Each row below is a small network's average activation on inputs in which a field has the value named, seen along a few directions.
Values that are neighbours, or in one group, have similar rows; names and order tell nothing.
Random noise pushes rows far along 5 fixed directions. That doesn't count. These rows show it; they differ only by the noise:
[ -56  -45  -75  220  312  -95  -99  131 -115  322  246 -142   23  301
  -18  260  -59   17 -258 -281]
[-275  245  284 -277   64 -180 -561  216   51 -125  400  310  156  -68
 -270 -279 -517 -154  176  226]
[  23 -136  -94  208   83  301  608  297 -352  370  387  -48  -29  305
  143 -163 -143 -144   -2  109]
[ -87   86   84   36   70  -67  133  586 -102 -102  345  229  537  249
 -365 -334 -534 -127   -1  108]
[-178  -19  124 -101  199 -141  -90  233  -98 -102   67   28   83  247
  -44   12  -81   66 -288 -337]
[ -93   13   38   76  206  -32 -293  -70  -75  363  254  -50 -229  101
  139  166  -61  -48   36  -34]
[ -62 -116  -15  150  342 -143 -334 -219  -58  374  -68 -244 -367  236
  316  508  292  153 -251 -487]


Values of Fopiv:
e10: [ 108  176   45  -34  -52  -81   93 -209 -161   56 -288 -213   26 -289
  129  155   82  -16  300   98]
e13: [ 249 -163 -147  456   80  270  111  251   65  349 -207  168   56  268
  186  -55   55 -123  267  151]
e7: [ 319 -411  -90  625  304 -278 -178  -63  262  -20 -489 -332  237  535
 -102  684  303  516 -337 -686]
e14: [ 353  -96 -247  283  346  116  219  -98 -237  296  361 -211  156  173
   89 -107  180  -54 -173  -77]
e4: [ 118  393 -191  466   58   -4   -4   74   45  238  287 -194  136 -271
 -455  196 -482  -47   15  265]
e5: [  96  348 -188   15  -25   22 -412 -114  149  109  294  184  111 -223
 -237 -330 -155 -234  234  417]
e3: [-259   -2  114 -373 -392  -90  -78   13   29 -320  -35   98 -196 -459
  -25  -95  -44 -186  358  421]
e15: [  42  176  184  -19 -512 -289 -284 -130  468 -342 -694  394  324 -658
   88  -41  192  240  773  526]
e8: [ 284 -193 -443  321   47  438  567 -571   20  519    5 -153 -369  123
  352  286  399 -187   92   46]
e12: [ -11   24  188  128  164  -56 -491  -10  -30  -99  111  110   61   23
 -207  -39 -132    1    4  -39]
e9: [ 248  180  -74 -117  -75    8 -653 -405  229  -19  193  111 -367 -295
 -181 -194  -92  -95  203  311]
e6: [ -46  171   57 -185 -264  102  322   85 -236    8  125 -253 -248 -247
    8   16 -165  106  171  362]
e11: [-282   76  -28   87  -48 -549 -319   -3  191   -1   27 -261  468  -47
 -435  481  -91   19 -288 -213]
e2: [  20 -222 -359 -224   36  228  -95 -229  148  232  372 -272 -307   18
    4  371  273 -182 -811 -210]
e1: [ -70    1  -63  -98 -209  172  124 -373  272  198 -101  183 -110 -190
  183 -117   39  -35  383  182]
Fopiv is arranged as 5 separate groups.
List the group mates of e1, in the order listed.
Answer: e8, e2
List the group mates of e5, in the order listed.
Answer: e14, e9
List the group mates of e10, in the order listed.
Answer: e4, e6
List the group mates of e12, in the order listed.
Answer: e13, e7

Values of Lifon:
y3: [-173 -115  113 -272 -180 -250  -25 -269  263 -381 -667   70   59  -38
  218   38  329   53  -45 -294]
y1: [ 278  -42 -287  479  -44   20  439   14  -11  534    6 -343   31  -74
  138  222   46  -11  245  207]
y9: [-299  -45   41   13  178   81 -437 -318   17  204  198  -86 -494  -67
  195  377  246  -86 -208 -277]
y5: [ 409  -61 -275  514  173    4  -13  168  248  231  -95  175  535  389
 -235   55 -181    1  243   91]
y12: [-394  103  228 -423 -297  227  -98 -192   41  -43  451  204 -532 -437
  169 -166 -111 -338  172  434]
y11: [ 361   59 -161  235  107  -73 -297 -100  119    3 -357    9  154  128
   83   42  159  102  152 -219]
y8: [ 132    8  175   98  -58  338  166  166 -238  179   44  130 -140  -15
   78 -204 -267  -55  386  393]
y4: [ 274  -40 -119  572  -47  -98 -104  -99  184  546 -201 -251  134 -151
   67  546  -36   -3  525  329]
y7: [  61   97 -170   81  160 -261 -526 -532   92  280   41 -184 -217  -49
   16  306  192   -1   88 -100]
y6: [-272  -42  -16  104  341  221 -220  -66 -175  275  402 -160 -206  265
 -114  198  -33    1 -683 -476]
y2: [-188  -83   16 -337  -14   96  -23 -244    7 -111  168   68 -243  -13
  152 -110  243   77 -172   32]
y10: [ 162   43 -131  147  101  -87  -99  -78 -125  425  235 -270 -203  -50
   59  186   -1  -30  -31   42]
y13: [ 213  -74 -237   43 -258  379  603 -404 -101  527  135 -117 -571 -310
  449 -173  255 -207  538  708]
y15: [  19  -13   52 -154  152   26   77   89 -339  -88   32 -129 -206  136
  109  -91  128  104 -293 -253]
y14: [-139   62  138  -87  -71   73   14  186 -116  -62  367   74  -68 -162
  -83  -51 -277   24  108  269]
Each value of Lifon is a pair of two hidden parts, and every pair occurs once (5 first parts, 3 second parts).
y9 and y12 share the first part; y9 and y10 share the second. Which value has the first part of y10 and the second part of y12?
Answer: y1
y8 and y14 share the first part; y8 and y5 share the second. Which value has the first part of y5 and the second part of y14?
Answer: y2

Values of Lafof:
w10: [  14 -128    4 -282 -145  196  461   68 -116 -330   26  145  -70  127
   71 -389   96    3  -98    8]
w8: [ -53  121   -2  -56 -111  -62 -430 -339  302   71   63   97   26 -244
  -92  -71 -170 -147  401  331]
w7: [243  50 -91 -49 -72  -7   1 -96  73  24  33  30 -82 -81  35 -90  16  -8
 186 219]
w2: [  77 -209 -411  316  -35  354  857   47 -198  547  393 -138    2  173
   83  -38   -9 -333  176  405]
w6: [  57 -215   47   68 -210 -136  625    9 -165 -137 -803 -303 -148    6
  472  266  574  391 -122 -298]
w11: [ 364 -237 -120  431 -136   21   34 -120  275   10 -496  194  163  304
  188  196  226  127  211 -168]
w9: [ 301   -1  187  282  -82 -109 -364   49  412  -37 -683  312  435  139
   49   13 -165   65  520   99]
w4: [  96   73 -232  506  260 -446   69  438   43   12  -74 -385  751  226
 -469  520  -49  206 -756 -626]
w5: [ 428   30   25  529  112 -103   72  686  -79  -47 -340  115  753  330
 -330  -98 -407  176  263  -94]
w1: [  99   26 -339  401  -58   81  262   12  -29  465  339 -123  125 -179
  -89   92 -104 -234  400  457]
w3: [   3    7  420 -197  -95   83  101  296 -145 -393 -416  385  145  106
   67 -525 -185   36  344  103]
Lafof is arranged as a line.
What is the length, in steps, of the shortest route from w3 to w4?
Answer: 8
List every value one step from w2, in the order listed.
Answer: w8, w1
List every value one step from w11, in the order listed.
Answer: w10, w9
